Each row below holds a small network's activations on one record, seen along a few directions.
After each row come some of the record's fields: PEG, TOZE, GURUZ, GAMO, SIR, LIZI, BET.
Not every record has every field; a missing one is written absent.
The largest differences between rows may come from other fields.
In the rows, zero is written as 500.
Random noise pushes rows far along 2 fixed directions. That doesn't count. These rows show it; they differ only by the noise:
[842 302 411 657 654 498 794 774 362 708 795  97 594 155 433 136 650 338
 774]
[420 420 487 430 503 480 408 614 580 543 414 599 548 518 456 465 602 610
 495]
[436 408 489 559 484 449 537 631 633 583 565 382 543 378 420 247 573 577
 650]
[315 432 516 644 411 404 570 599 773 578 626 279 522 326 383  86 521 628
 750]

[556 466 426 328 563 545 383 665 439 530 401 562 551 557 521 530 684 519
 437]
PEG: vidu / TOZE: vaz / GURUZ: absent / GAMO: absent / SIR: sofip / LIZI: gar / BET: pigu
[461 467 478 484 546 470 524 502 461 503 490 528 518 548 557 551 533 533
 456]
PEG: gatus / TOZE: robi / GURUZ: absent / GAMO: absent / SIR: fesib / LIZI: safel / BET: rilop
[919 365 484 580 602 585 713 738 318 642 701 200 546 252 418 253 534 260
 709]
PEG: gatus / TOZE: robi / GURUZ: absent / GAMO: absent / SIR: giked / LIZI: gar / BET: pigu
[814 356 595 484 572 595 560 646 348 580 476 598 528 458 416 550 426 373
 506]
PEG: vidu / TOZE: buki / GURUZ: absent / GAMO: absent / SIR: fesib / LIZI: safel / BET: rilop
[421 578 579 625 411 484 532 386 583 465 573 418 456 433 441 448 377 467
 552]
PEG: absent / TOZE: absent / GURUZ: rov / GAMO: rasi / SIR: absent / LIZI: gifab / BET: rilop
[482 556 534 560 475 505 484 401 479 462 525 521 470 499 498 596 425 462
 466]
PEG: absent / TOZE: absent / GURUZ: rov / GAMO: besev / SIR: absent / LIZI: gifab / BET: rilop
[795 409 426 409 660 553 549 583 197 545 466 599 544 566 613 698 561 393
 377]
PEG: gatus / TOZE: pev / GURUZ: absent / GAMO: absent / SIR: fesib / LIZI: safel / BET: rilop
[479 488 377 390 578 469 445 531 382 482 446 556 530 625 642 622 636 541
 388]
PEG: gatus / TOZE: vaz / GURUZ: absent / GAMO: absent / SIR: fesib / LIZI: safel / BET: rilop
[410 513 415 439 475 468 417 562 522 481 484 473 504 559 549 448 591 553
 508]
PEG: gatus / TOZE: vaz / GURUZ: absent / GAMO: absent / SIR: giked / LIZI: gar / BET: rilop
[622 427 377 284 647 520 369 615 306 528 324 712 589 636 607 746 718 526
 291]
PEG: vidu / TOZE: pev / GURUZ: absent / GAMO: absent / SIR: tik / LIZI: safel / BET: pigu
[339 531 521 320 456 516 340 437 529 416 290 774 473 718 533 710 481 599
 341]
PEG: vidu / TOZE: robi / GURUZ: absent / GAMO: absent / SIR: giked / LIZI: romo / BET: pigu
[446 470 426 434 486 448 450 581 541 522 456 478 544 523 505 403 588 567
 512]
PEG: gatus / TOZE: pev / GURUZ: absent / GAMO: absent / SIR: fesib / LIZI: gifab / BET: pigu
[458 582 535 564 448 482 500 370 498 447 520 500 462 518 516 560 397 473
 464]
PEG: absent / TOZE: absent / GURUZ: rov / GAMO: rasi / SIR: absent / LIZI: gifab / BET: rilop
[655 310 595 571 403 529 535 768 656 625 527 447 521 331 279 124 434 493
 770]
PEG: vidu / TOZE: robi / GURUZ: absent / GAMO: absent / SIR: fesib / LIZI: romo / BET: rilop
[455 623 390 577 576 442 637 288 387 453 636 341 485 491 654 608 509 457
 438]
PEG: absent / TOZE: absent / GURUZ: vig / GAMO: besev / SIR: absent / LIZI: reri / BET: pigu
[460 529 508 739 382 421 633 490 653 523 704 198 465 323 465 130 425 489
 738]
PEG: absent / TOZE: absent / GURUZ: kozu / GAMO: besev / SIR: absent / LIZI: vob / BET: rilop
[697 353 509 436 533 583 487 745 467 602 471 516 543 400 393 380 611 444
 594]
PEG: vidu / TOZE: robi / GURUZ: absent / GAMO: absent / SIR: sofip / LIZI: romo / BET: pigu
[765 407 498 441 612 591 532 597 285 543 480 522 543 471 492 633 541 340
 459]
PEG: gatus / TOZE: buki / GURUZ: absent / GAMO: absent / SIR: giked / LIZI: gifab / BET: rilop
[344 502 406 470 485 440 452 526 588 497 525 465 504 519 515 429 580 605
 547]
PEG: gatus / TOZE: robi / GURUZ: absent / GAMO: absent / SIR: sis / LIZI: gifab / BET: rilop
[333 523 465 479 456 436 486 536 633 495 511 411 501 533 523 321 539 616
 558]
PEG: gatus / TOZE: vaz / GURUZ: absent / GAMO: absent / SIR: fesib / LIZI: safel / BET: pigu
[362 633 530 623 407 447 553 377 632 462 614 334 449 444 489 347 404 525
 574]
PEG: absent / TOZE: absent / GURUZ: vig / GAMO: besev / SIR: absent / LIZI: gar / BET: pigu
[634 518 598 597 508 545 607 402 409 491 563 474 470 435 461 582 353 360
 496]
PEG: absent / TOZE: absent / GURUZ: peki / GAMO: rasi / SIR: absent / LIZI: gifab / BET: rilop
[752 523 361 572 708 505 766 413 183 540 727 238 529 359 619 613 584 283
 479]
PEG: absent / TOZE: absent / GURUZ: rov / GAMO: besev / SIR: absent / LIZI: reri / BET: pigu
[460 480 428 413 557 500 495 535 473 492 478 482 518 559 563 527 586 529
 484]
PEG: gatus / TOZE: robi / GURUZ: absent / GAMO: absent / SIR: giked / LIZI: safel / BET: pigu
[406 555 695 620 392 517 515 293 601 419 464 595 427 528 444 593 236 486
 482]
PEG: absent / TOZE: absent / GURUZ: peki / GAMO: rasi / SIR: absent / LIZI: safel / BET: rilop
[571 406 326 433 662 485 557 606 335 565 553 424 570 460 594 546 745 479
 485]
PEG: gatus / TOZE: robi / GURUZ: absent / GAMO: absent / SIR: sofip / LIZI: reri / BET: rilop
[389 539 462 425 459 482 438 547 564 483 474 494 494 568 510 432 537 566
 504]
PEG: vidu / TOZE: vaz / GURUZ: absent / GAMO: absent / SIR: giked / LIZI: gar / BET: pigu
[612 501 582 543 498 556 510 461 440 491 504 524 481 461 453 580 409 401
 489]
PEG: absent / TOZE: absent / GURUZ: rov / GAMO: besev / SIR: absent / LIZI: gifab / BET: rilop
[314 538 308 501 545 390 500 509 515 503 597 325 538 489 618 418 713 591
 517]
PEG: gatus / TOZE: vaz / GURUZ: absent / GAMO: absent / SIR: sofip / LIZI: gifab / BET: rilop
[557 451 488 542 535 505 539 599 469 552 575 412 519 419 487 410 568 471
 562]
PEG: gatus / TOZE: robi / GURUZ: absent / GAMO: absent / SIR: sofip / LIZI: gar / BET: rilop
[737 544 444 656 579 504 740 499 341 559 770 153 499 296 527 345 499 308
 618]
PEG: absent / TOZE: absent / GURUZ: vig / GAMO: besev / SIR: absent / LIZI: gar / BET: pigu
[664 345 585 605 494 550 572 731 573 627 577 380 543 283 334 225 534 440
 706]
PEG: gatus / TOZE: buki / GURUZ: absent / GAMO: absent / SIR: sofip / LIZI: vob / BET: rilop
[228 650 474 694 404 374 638 253 681 431 668 223 442 429 564 308 408 567
 612]
PEG: absent / TOZE: absent / GURUZ: vig / GAMO: besev / SIR: absent / LIZI: reri / BET: pigu
[168 704 428 641 405 357 540 239 639 399 636 300 442 512 608 424 451 594
 515]
PEG: absent / TOZE: absent / GURUZ: kozu / GAMO: besev / SIR: absent / LIZI: gifab / BET: rilop
[330 514 387 397 477 446 423 513 542 465 439 536 501 608 576 499 614 603
 470]
PEG: vidu / TOZE: vaz / GURUZ: absent / GAMO: absent / SIR: giked / LIZI: romo / BET: rilop
[229 659 525 629 337 405 489 341 721 423 579 343 436 484 499 311 396 588
 582]
PEG: absent / TOZE: absent / GURUZ: vig / GAMO: besev / SIR: absent / LIZI: gar / BET: pigu
[420 479 400 233 617 530 279 532 380 455 259 842 544 752 635 883 703 612
 225]
PEG: gatus / TOZE: robi / GURUZ: absent / GAMO: absent / SIR: sofip / LIZI: safel / BET: rilop
[220 537 467 543 420 408 426 429 686 450 484 525 483 551 528 459 529 657
 518]
PEG: gatus / TOZE: robi / GURUZ: absent / GAMO: absent / SIR: sis / LIZI: vob / BET: rilop
[441 349 601 400 435 564 283 709 665 536 289 758 534 537 355 485 573 607
 521]
PEG: gatus / TOZE: buki / GURUZ: absent / GAMO: absent / SIR: sofip / LIZI: vob / BET: rilop
[540 507 295 369 682 479 532 515 292 516 521 470 554 560 672 662 732 500
 373]
PEG: gatus / TOZE: vaz / GURUZ: absent / GAMO: absent / SIR: sofip / LIZI: reri / BET: pigu
[604 474 435 469 538 495 512 606 415 544 531 447 531 482 519 443 574 467
 508]
PEG: gatus / TOZE: pev / GURUZ: absent / GAMO: absent / SIR: fesib / LIZI: gar / BET: pigu
[485 568 546 662 501 481 651 337 497 477 647 350 457 413 519 485 380 439
 548]
PEG: absent / TOZE: absent / GURUZ: rov / GAMO: besev / SIR: absent / LIZI: safel / BET: rilop
[607 375 404 570 543 449 641 711 551 648 650 240 575 280 431 128 647 508
 719]
PEG: vidu / TOZE: pev / GURUZ: absent / GAMO: absent / SIR: tik / LIZI: romo / BET: pigu
[457 551 625 457 459 553 452 366 557 441 373 713 449 592 470 664 363 535
 401]
PEG: absent / TOZE: absent / GURUZ: rov / GAMO: besev / SIR: absent / LIZI: romo / BET: pigu
[506 493 801 557 320 589 450 441 697 461 367 692 422 509 302 462 187 493
 550]
PEG: absent / TOZE: absent / GURUZ: peki / GAMO: rasi / SIR: absent / LIZI: romo / BET: pigu
[526 393 481 441 469 504 405 717 575 551 423 544 539 507 461 347 613 561
 568]
PEG: gatus / TOZE: vaz / GURUZ: absent / GAMO: absent / SIR: fesib / LIZI: vob / BET: rilop
[497 402 541 535 434 511 453 700 663 580 503 457 530 383 362 242 561 549
 662]
PEG: gatus / TOZE: robi / GURUZ: absent / GAMO: absent / SIR: sofip / LIZI: vob / BET: rilop

Here are new rows. What are their fields?
[359 597 605 433 393 518 339 361 579 405 334 745 451 646 462 693 369 554
 358]
PEG: absent / TOZE: absent / GURUZ: rov / GAMO: rasi / SIR: absent / LIZI: gifab / BET: pigu
[191 602 595 682 288 412 490 354 817 440 583 353 427 423 405 242 335 604
 667]
PEG: absent / TOZE: absent / GURUZ: rov / GAMO: besev / SIR: absent / LIZI: gifab / BET: rilop
[621 543 615 394 547 613 407 371 340 427 324 833 463 670 536 917 371 436
 256]
PEG: absent / TOZE: absent / GURUZ: rov / GAMO: besev / SIR: absent / LIZI: safel / BET: rilop
[376 456 510 684 436 415 638 544 705 553 657 236 511 335 440 142 495 559
 731]
PEG: gatus / TOZE: robi / GURUZ: absent / GAMO: absent / SIR: fesib / LIZI: vob / BET: rilop
[622 457 310 307 671 521 397 614 235 518 420 618 569 615 656 753 766 479
 315]
PEG: gatus / TOZE: vaz / GURUZ: absent / GAMO: absent / SIR: sofip / LIZI: gifab / BET: rilop
[627 556 480 609 574 507 644 354 330 479 626 402 474 459 597 620 430 376
 463]
PEG: absent / TOZE: absent / GURUZ: rov / GAMO: besev / SIR: absent / LIZI: safel / BET: rilop
[388 507 501 577 419 427 544 563 657 536 588 343 501 430 451 208 486 577
 639]
PEG: gatus / TOZE: pev / GURUZ: absent / GAMO: absent / SIR: fesib / LIZI: gar / BET: pigu
[605 559 442 674 568 463 739 390 398 516 743 171 490 342 573 394 471 372
 595]
PEG: absent / TOZE: absent / GURUZ: vig / GAMO: besev / SIR: absent / LIZI: safel / BET: pigu
[576 567 481 570 560 504 586 344 352 461 573 473 471 509 602 667 436 413
 423]
PEG: absent / TOZE: absent / GURUZ: rov / GAMO: besev / SIR: absent / LIZI: safel / BET: rilop
[861 478 446 568 654 566 680 546 211 572 681 307 531 337 517 548 536 253
 520]
PEG: absent / TOZE: absent / GURUZ: rov / GAMO: besev / SIR: absent / LIZI: gifab / BET: pigu
[345 555 825 650 278 535 494 336 811 432 439 574 403 480 304 379 120 543
 601]
PEG: absent / TOZE: absent / GURUZ: peki / GAMO: rasi / SIR: absent / LIZI: safel / BET: pigu
[566 422 534 387 550 556 434 567 426 501 372 700 511 619 522 651 498 517
 409]
PEG: gatus / TOZE: robi / GURUZ: absent / GAMO: absent / SIR: fesib / LIZI: safel / BET: rilop
[697 427 615 594 501 576 598 487 458 526 523 525 470 412 438 502 367 393
 568]
PEG: absent / TOZE: absent / GURUZ: rov / GAMO: besev / SIR: absent / LIZI: romo / BET: rilop
[369 530 459 474 452 457 393 518 573 484 458 531 503 550 531 460 564 597
 481]
PEG: gatus / TOZE: pev / GURUZ: absent / GAMO: absent / SIR: sofip / LIZI: gar / BET: rilop
[934 452 544 636 644 601 793 544 256 599 731 249 505 273 466 433 419 227
 610]
PEG: absent / TOZE: absent / GURUZ: rov / GAMO: besev / SIR: absent / LIZI: safel / BET: pigu
[341 482 479 478 469 468 430 534 620 506 470 515 513 505 477 434 566 608
 532]
PEG: gatus / TOZE: robi / GURUZ: absent / GAMO: absent / SIR: sofip / LIZI: gifab / BET: rilop
[662 508 737 556 467 609 556 424 471 481 459 598 452 481 390 596 251 371
 472]
PEG: absent / TOZE: absent / GURUZ: peki / GAMO: rasi / SIR: absent / LIZI: safel / BET: pigu
[177 616 670 780 286 414 596 267 856 434 645 305 399 387 399 219 219 596
 705]
PEG: absent / TOZE: absent / GURUZ: rov / GAMO: besev / SIR: absent / LIZI: safel / BET: rilop
[656 397 514 389 521 578 483 687 437 556 443 573 517 491 423 467 556 443
 532]
PEG: vidu / TOZE: robi / GURUZ: absent / GAMO: absent / SIR: giked / LIZI: romo / BET: pigu
[423 618 379 651 483 397 622 394 489 486 721 192 483 393 581 348 530 465
 583]
PEG: absent / TOZE: absent / GURUZ: kozu / GAMO: besev / SIR: absent / LIZI: gifab / BET: rilop
[947 399 676 570 576 660 695 520 288 568 549 516 484 356 376 581 299 228
 540]
PEG: absent / TOZE: absent / GURUZ: peki / GAMO: rasi / SIR: absent / LIZI: romo / BET: pigu
[707 460 644 568 484 596 590 549 510 554 546 471 477 367 354 404 364 388
 603]
PEG: absent / TOZE: absent / GURUZ: rov / GAMO: besev / SIR: absent / LIZI: romo / BET: pigu
[584 507 690 647 444 551 603 382 519 476 540 480 448 429 414 510 256 389
 549]
PEG: absent / TOZE: absent / GURUZ: peki / GAMO: rasi / SIR: absent / LIZI: safel / BET: rilop
